Each row below holds a small network's activations on one input, seen along a few directions.
Each table varies a few parts of the input and shows all the possible inputs, shuffled.
Descriptions start from the smaller parts, as in this example, which fits no table here: values(3) and (point or ring(9) or (line(4) and ring(5))).
Shared parts are said once, and a part with two or three values counts as separate values.
(in the rows, 128 means zero)

Other details of the inputs vary at random and push rows far along two fixed directions, the same in every table; ignore that.

Rows:
x1: [143 150  87 147 124 108 141 116 144  77 110 121 110 139 119]
x2: [164 132 115 137 132 112 145 118 149  97 130 136 121 145 125]
x3: [ 96 112 150 119 125 162  99 138  98 153 105 123 160 137 121]
x4: [163 110 167  84 125 109 107 129 159 150 150  99 105  77 129]
x5: [144 112 156 114 108 113 126 144 146 163 143 103 115  79 137]
x6: [150 147 113 141 127 110 148 122 147  95 141 133 113 133 134]
x7: [133 149  86 150 129 103 158 115 136  88 129 119 100 130 119]
x8: [ 97 131 147 112 143 164  94 152 115 158 121 135 154 139 140]
x9: [140  98 173 111 126 142 107 139 126 157 134 126 141 123 122]
x10: [162 135 115 135 133 111 155 111 132 102 128 141 114 135 127]
x11: [153 103 155 117 126 107 147 140 136 174 144 109 126  90 128]
x12: [149 141 113 142 123 114 129 117 154  88 134 131 109 132 126]
x13: [147 128 128 134 128 122 127 113 133 108 122 140 116 133 121]
x14: [146  99 168 118 123 114 135 127 135 167 157 123 105  88 124]
x15: [ 39 162  80 155 132 190 106 138  82  90  89 146 188 213 116]
x16: [121 111 158 122 117 145 105 146 140 157 146 130 148 123 136]
x17: [ 70 123 134 137 123 163 112 138 111 152 152 138 147 137 130]
x18: [148 138 116 135 123 109 129 116 137  86 109 110 105 128 114]
x19: [145 143 103 138 120 107 145 114 131 100 118 119 104 119 130]
x20: [ 90 124 127 108 134 143 118 125 119 161 152 126 131 116 137]
x21: [143 153 101 134 153 104 156 117 138 115 136 133 100 126 136]
x22: [139 149  97 153 136 107 159 113 141  84 147 135 106 143 123]
x23: [148 138 106 127 142  95 139 118 140 102 109 136 107 132 133]
x24: [100 118 135 129 121 138 129 145 119 165 140 118 143 118 129]
x25: [108 121 138  99 128 147  99 129 132 157 138 126 139 114 141]
x26: [123 110 148 117 125 139 127 139 107 172 120 127 155 113 137]
x27: [142 152  98 116 135 110 143 107 142 100 137 126 102 119 139]
x28: [141 133 134 133 123 123 113 119 137  93 127 125 109 132 114]
x29: [152 112 167 115 111 114 122 139 156 157 161 114 109  80 140]
x30: [149 131 124 130 132 117 138 132 131 109 110 119 135 139 114]
x31: [ 87 113 139 130 132 162 126 132 101 161 140 148 153 146 127]
x32: [138 154 109 127 145 121 141 127 133 123 127 138 117 126 147]
x33: [ 91 118 156 125 117 165  87 146 124 140 137 127 151 138 125]
x34: [147 146  91 145 124 108 138 109 136  80 106 123 107 137 121]
x35: [140 155  98 147 125 113 142 106 132  76 127 138 100 138 126]
x36: [154 100 164 118 127 113 144 136 146 168 164 121 118  97 130]
x37: [146 135 119 134 131 123 149 124 135 113 136 139 128 141 133]
x38: [141 136 111 136 123 116 134 131 139 112 117 121 130 133 124]
x39: [114 113 146 119 120 145 120 135 105 168 119 125 145 110 137]
x40: [144 134 104 141 134 104 160 108 121 108 122 123 103 122 119]
x41: [109 110 157 120 127 162 104 146 120 148 133 134 162 149 125]
x42: [137 142 111 135 122 114 145 130 132 116 124 121 126 126 130]
x43: [145 149 100 148 126 114 131 105 141  72 121 138 103 144 120]
x44: [ 86 116 128 130 134 156 130 134  91 166 121 136 163 140 128]
x45: [175 115 165 100 135 106 119 141 162 172 142 118 110  80 148]
x46: [ 30 158  82 143 150 183 102 134  74  95  80 163 177 215 127]
x47: [137 100 161 116 124 142 113 135 129 163 134 135 144 124 130]
x48: [112 114 158 116 112 142 101 150 132 151 125 106 141 114 122]
x49: [139 154  89 135 143  98 155 116 129  90 112 142 103 140 138]
x50: [168  95 169 108 117 109 120 131 141 168 125 108 119  82 129]
x51: [130 108 148 118 122 138 118 145 125 167 121 121 158 122 130]
x52: [137 139 112 145 128 107 147 109 134  98 144 132  93 123 119]
x53: [106 110 151 117 130 156 106 143 100 157 106 126 168 140 122]
x54: [130 103 174 114 122 143  99 135 125 151 132 125 132 118 118]
x55: [ 39 162  88 158 135 198 100 134  88  81 106 159 185 222 121]
x56: [146 137 113 134 130 115 153 127 125 121 118 127 134 130 128]
x57: [ 95 113 137 128 119 143 121 136 112 164 136 117 131 112 131]
x58: [ 92 114 137 117 138 129 125 140 111 171 135 135 132 120 139]
x59: [155 139 117 137 129 111 147 107 130  99 127 140 103 126 125]
x60: [167 131 109 134 135 103 147 113 132 104 104 127 125 133 120]
Description of these inputs: line(4) and (values(3) or (values(2) and ring(6))).
- Changing only the line(4) part turns x7 into x48. The same change can be made to x21. Which row results? => x8
- Changing only the line(4) part turns x19 into x34. The same change can be made to x29. Which row results? => x12
- Change only the values(2) part in x52. List by row number the other rows that result. => x57
- Change only the values(2) part in x31. List by row number the other rows that result. => x44
- A walk changes only the line(4) part. It starts at x20 and steps to x27. List the rest of the walk in order. => x25, x4
- Change only the line(4) part in x55. List by row number the other rows that result. => x6, x16, x22
- Change only the values(3) part in x45. List by row number the other rows that result. => x23, x25

Rows:
x61: [157 155 102 114 172 111 148 135 137 109 106 136 135 153 144]
x62: [ 73  89 167 110 131 199  86 153  81 210 106 166 211 166 145]
x63: [152 117 134 113 125  78 152 122 163 180 173 128  72  51 164]
x64: [ 13 125 131 130 114 182 100 156  73 219 137 142 154 109 165]
x65: [ 69 183  23 178 133 102 171 109 104  60  98 125 103 159 128]
x66: [ 55 106 181 130  93 214  55 151  99 172 131 135 178 141 130]
x67: [169 137 132 153 130 119 142 137 153  88 141 144 142 163 122]
x68: [107 180  48 139 140 115 125 105 118  39  70 109 118 167 106]
x69: [124 142 113 128 109 116 104 126 148  75 114  90 104 122 108]
x70: [152 148 102 120 152 112 143 113 106 105  71 133 124 136 135]
x71: [130 164  99 116 136 119 115 106 124  88  95 123 106 123 133]
x72: [163  83 179 120 125  82 146 127 143 146 161  93  80  80  95]
x73: [ 75  89 190 137  99 205  76 159  87 185 118 147 200 147 126]
x74: [176  90 143 124 102  77 182 129 137 171 148  74 107  54 113]
x75: [191  99 157  92 132  74 132 143 146 160  92  77 111  71 119]
x76: [ 11 134 127 127 133 186 109 173 102 223 163 152 170 128 176]
x77: [ 60 105 150  92 148 197  79 150  78 212 100 155 203 154 157]
x78: [102 173  21 174 143 137 195  78  93  65 123 165 139 190 125]
x79: [195  99 182 114 101 108 108 121 183 133 167 117  94  85 128]
x80: [179 113 166  91 112 103 101 120 181 133 164 111  84  72 137]
x81: [ 33 101 143 130 107 206 123 146  49 231 139 134 199 125 138]
x82: [177 126 170  94 120  99 110 145 193 132 174 101  93  77 141]
x83: [201  81 184 131  96  89 126 145 164 134 127  89 118  86  96]
x84: [185 117 156  79 134  92 108 117 169 151 142 110  91  67 144]
x85: [140 175  65 159 163 127 163 121 119  54  91 167 153 218 123]
x86: [193 114 182 117 111 103 116 145 193 132 178 107 102  91 131]
x87: [145 128 126 150  97 118 112 125 152  72 118  97 112 133  95]
x88: [102 193  55 157 126 140 120  91 120  12  98 141 104 177 118]
x89: [139 156  76 175 132 138 145  99 122  36 106 172 143 208 112]
x90: [172 130 124 139 133 113 150 117 111 105  81 144 131 145 121]
x91: [ 96 176  65 170 174 133 173 102 116  41 151 176 113 214 110]
x92: [183 130 158  81 143  90 118 143 182 149 151 101  98  74 148]
x93: [116 135 116 153 147 126 153  97 101  89 144 153  94 153 103]
x94: [176  86 180 109 142  92 146 107 156 155 190 139  76  87 120]
x95: [167 116 120 135 127  99 145 132 125 109  76 112 136 139 100]
x96: [ 32 113 141 127 125 207 130 163  81 232 166 143 211 144 150]
- Changing only one part turns x61 into x77. The same change can be made to x76. Which row results? => x63
- Describe the family of inputs behind these rows. => line(4) and (values(3) or ring(6))
- Which other rows agree with x87 in the line(4) part? List them by row number. => x65, x68, x69, x72, x74, x75, x83, x95
- Change only the values(3) part in x78. List by row number the other rows that result. => x63, x94
- Change only the ring(6) part in x88. List by row number the other rows that result. => x66, x70, x71, x73, x90

Rows:
x97: [228  89 196  84 128  78 130 141 171 181 137 103 105  56 137]
x98: [136 178  54 144 146  91 165 102 133  70 111 132  92 136 138]
x99: [ 39 107 149 128 111 180 108 152  89 199 152 130 163 122 135]
x100: [162 176  65 145 145  88 146  79 143  13 102 133  67 153 110]
x101: [214  77 208  93 126  91 130 143 164 184 151 116 118  73 131]
x102: [ 45 154  94 129 151 185 116 135  88 149 123 165 174 175 156]
x103: [ 63 110 155 114 135 184 107 152 103 205 159 158 173 140 155]
x104: [195  88 187 111 119  78 156 133 172 184 192 106  80  49 132]
x105: [ 20 146  87 142 125 181 115 134  76 146 119 139 167 159 135]
x106: [201  70 208 110 114  93 134 141 157 181 156 104 112  68 114]
x107: [ 52 148 125 124 129 195  60 153 115 109 107 135 180 189 126]
x108: [177 174  53 150 143  82 165  97 138  33  73 126  99 156 116]
x109: [159 161  96 163 114 119 128  99 158  27 133 139  99 160 111]
x110: [ 70  96 158 117 109 175  91 155  90 190 105 112 182 126 125]
x111: [158 147  84 166 125  99 168 103 123  49 100 124 109 158  98]
- Describe the family of inputs behind these rows. => values(3) or (values(2) and ring(6))
- Change only the values(2) part in x110. List by row number the other rows that result. => x105
